These are the activations of a small neural network, seen along a few directions. Each row is one input.
In each table, some parts of the input vary, and every possible input appears once, in random order.
A made-up example of a description, with smaller parts first: one of 5 places around a ring, together with either a single point or one of 11 places around a ring or (one of 3 separate values, together with one of 6 places along a line).
Shared parts are said once, and a part with two or three values counts as separate values.

Rows:
r1: [9 13 8 -29 12 -1 6 18 -10 -7 -61 34]
r2: [-66 26 14 2 -97 35 0 -69 -18 -75 91 -74]
r3: [12 18 11 -23 11 -3 3 20 -8 1 -47 22]
r4: [-11 -15 -13 8 32 -23 -1 3 4 17 -11 19]
r5: [-8 -10 -9 14 31 -24 -4 5 5 25 3 7]
r6: [20 4 0 -20 15 0 2 14 -3 -1 -48 31]
r7: [30 -4 -3 2 3 6 -7 14 7 12 -4 6]
r8: [15 -18 -7 10 13 1 3 7 7 13 0 6]
r9: [-3 -12 -5 18 21 -16 2 8 11 28 13 -6]
r10: [-6 -18 -8 12 23 -14 5 6 9 20 -1 7]
r11: [28 -9 -6 -4 4 8 -4 12 6 4 -18 18]
r12: [-60 31 18 8 -95 31 -2 -64 -15 -64 104 -86]
r13: [23 9 3 -14 14 -1 0 17 -2 7 -34 19]
r14: [18 -13 -3 16 12 -1 0 10 8 21 14 -6]
- Describe the family of inputs behind these rows. => one of 2 separate values, together with either a single point or one of 6 places along a line
- The inputs of r14 and r8 match in every part but the choice among 2 separate values. If r9 is changed in the same way as r14 into r8, which row does it become? => r10

Rows:
r15: [-15 61 29 -52 -31 9 0 -5 -29 -46 -48 5]
r16: [-89 -16 -12 23 -14 -20 5 -55 -7 -28 63 -31]
r17: [37 -23 -5 15 59 -22 7 42 17 58 -29 24]
r18: [41 -33 -16 43 -38 33 -16 -12 28 12 90 -45]
r19: [88 10 9 -28 -49 62 -12 19 -3 -30 -27 14]
r20: [86 -46 -27 25 54 -1 -10 42 30 60 -18 36]
r21: [-60 17 6 23 -18 -18 -4 -34 -8 -6 71 -52]
r22: [-23 3 -3 2 67 -55 0 26 0 45 -38 29]
r23: [-53 -29 -22 4 70 -54 9 3 1 24 -47 51]
r24: [40 34 28 -38 -42 43 5 15 -14 -32 -39 1]
r25: [-45 30 9 -52 -28 8 11 -27 -27 -67 -56 26]
r26: [-6 -9 3 35 -30 14 2 -14 12 9 79 -59]
- Describe the family of inputs behind these rows. => one of 3 separate values, together with one of 4 places along a line
- The inputs of r18 and r20 match in every part but the choice among 3 separate values. If r16 is changed in the same way as r18 into r20, which row does it become? => r23
- Change only the choice among 3 separate values in r24. List by row number the other rows that result. => r17, r26
